These are the activations of a small neural network, seen along a few directions. Each row is one input.
In each table, some parts of the input vary, and every possible input appears once, in random order.
A made-up example of a description, with smaller parts first: one of 4 places along a line, together with either a single point or one of 9 places around a ring or (one of 3 separate values, together with one of 5 places around a ring).
Shared parts are said once, and a part with two or three values counts as separate values.
In the rows, 128 means zero.

Rows:
x1: [144 104 153 142 115 117  92 120 102 153 162 140 157 137  97 123 109 148
 133  92]
x2: [110 142 112 148 113 133  85 145 110 159 141 143 182 128 112 121  84 136
 118 121]
x3: [169 103 107 112 108 155 148 154 176  76 134 127  71 111 104  90 144 147
 124 137]
x4: [135 116 129 161 149 116  75 121 105 141 118 136 163 113 104 161 141 149
 145 119]
x5: [135 123 123 189  96 100  79 118 108 122 162 141 170 137 121 141 102 127
 131 136]
x6: [109 139 144 122 122 188 148 158 134 120 126 109  90 135 104 106 129 143
 107 174]
x7: [ 95 154 143 119 119 153 131 142 134 126 110 112 114 139 132  87 190 139
 147 175]
x8: [136 140 118 132  87 119 130 148 145  76 116 105  79 174 132  80 171 127
 126 154]
x9: [141 120 125  74 206  58 214 114 150 141 120 145  89  81 186 128  87 107
 118  71]
x10: [ 96 152 124 121 101 162 112 111 115 153 110 111 180 127 134 176 163 123
 151 127]
x11: [112 138 133 137 116 178 112 103 118 133 121 109 164  96 119 179 140 145
 136 140]
x12: [142 106 137  83 219  38 190 111 120 123 105 145  90 109 192 130  99  81
 110 102]
x13: [131 130 143 142  91 176 127  97 112 132 151 111 151 141 112 172 109 118
 118 131]
x14: [144 103 129  60 180  64 222 121 137 136 124 176  95 105 193 142  67  91
 131  97]
x15: [123 138 141 162 111 145 110 116 107 147 156 109 162 161  98 144  77 137
 114  98]
x16: [159 113 102 113  93 116 137 150 156  74 121 144  88 151 133  97 195 107
 157 160]
x17: [118 147  86 152 137 114  65 140 138 187 100 129 164 152 113 136 127 117
 108  90]
x18: [104 138 154 135 143 171 127 134 135 105 129 113  94 107 117  90 170 160
 129 180]
Describe the family of inputs behind these rows.
Answer: one of 3 separate values, together with either a single point or one of 5 places along a line

Rows:
x19: [114 127 160 108 191  86 220  67 129 128 138 103 135  96 186 159  82  95
 142 107]
x20: [123 130 116 204 119 175  28 104 113  87 128  95 182 137  66 119 141 161
 142 150]
x21: [117 144 152 117  70 149  77 132 119 213 126 116 142 154  91 129 208 166
 145  73]
x22: [150 108 117 164  72 207  61 151 135  93 136 114 122 142  51  73 156 145
 117 181]
x23: [127 138  96 123 160  37 164 163 118 153 133 181 137 127 189 160  31  90
  95 109]
x24: [116 150 153  58 148  72 224 101 135 149 112 110  74 153 196 133 113 109
 123  68]
x25: [150 113  72 176 109 132  11 166 118 195 107 166 198 151  75 170 121 115
 104 100]
x26: [119 129 123 137 197  78 182 111 130  52 144 135 144  97 176  83  64 109
 147 151]
x27: [148 108 142 106 152 106 202 144 130  52 148 140  63 127 154  63  89  97
 111 192]
x28: [129 114 152 168  93 161  50  68 115 176 148 111 192  93  95 174 180 154
 149 105]
x29: [119 140 119 110  67 212  95 176 142 137 109 125 111 143  76 138 206 177
 147 140]
x30: [124 135 134  66 158 120 222 153 154 100 107 139  35 116 180 136 145 117
 115 160]
Changing only one part turns x28 into x19. The same change can be made to x29. Which row results?
Answer: x30
Describe the family of inputs behind these rows.
Answer: one of 2 separate values, together with either a single point or one of 5 places around a ring
Change only the choice among 2 separate values in x26. List by row number the other rows that result.
Answer: x20

Rows:
x31: [121 152  77 155  47 191  24 201 152 186 107 121 165 178  40  86 174 173
 129  87]
x32: [112 140 153 121  99 175  45 100 109 152 120 129 162 102 100  83 236 183
 164 117]
x33: [102 162  66  91 151 152 188 214 176 102  86 143  98 133 144 124 102 133
 127 139]
x34: [109 152 119  73 154  55 166 144 114 216 112 174 159 125 189 145  91 105
 125  52]
x35: [111 132 135 108 111 187 140 157 136 112 140 146 133  79 115  98 167 160
 157 175]
x36: [149  95 164 175 120 150  43  47  99 118 144 104 166 112  92 130 183 138
 144 136]
x37: [127 110 107 184 134 181 127 125 144 107 141 100 178 108  88 205  81 121
 140 157]
x38: [126 130 173 125 168  64 203  64 113  70 153  98  80 127 190 122  83 110
 119 140]
x39: [179  84 128 183  70 149  34 132 122 126 149 118 130 175  47  77 157 120
 108 140]
x40: [ 93 173 172  74 136  98 216 115 118 118 123 113  35 127 201 161 137 152
 112 139]
x41: [146 108 129 126 175  30 162  92 105 183 135 148 166 138 178 192  40  60
 107  67]
x42: [160  97 113 120 170 107 189 145 147  45 125 140  64 132 152 112  84  82
 103 186]
Describe the family of inputs behind these rows.
Answer: one of 2 separate values, together with one of 6 places along a line
Changing only the place on the line of 6 turns x36 into x37. The same change can be made to x32. Which row results?
Answer: x35
Change only the choice among 2 separate values in x39. List by row number the other rows that result.
Answer: x31
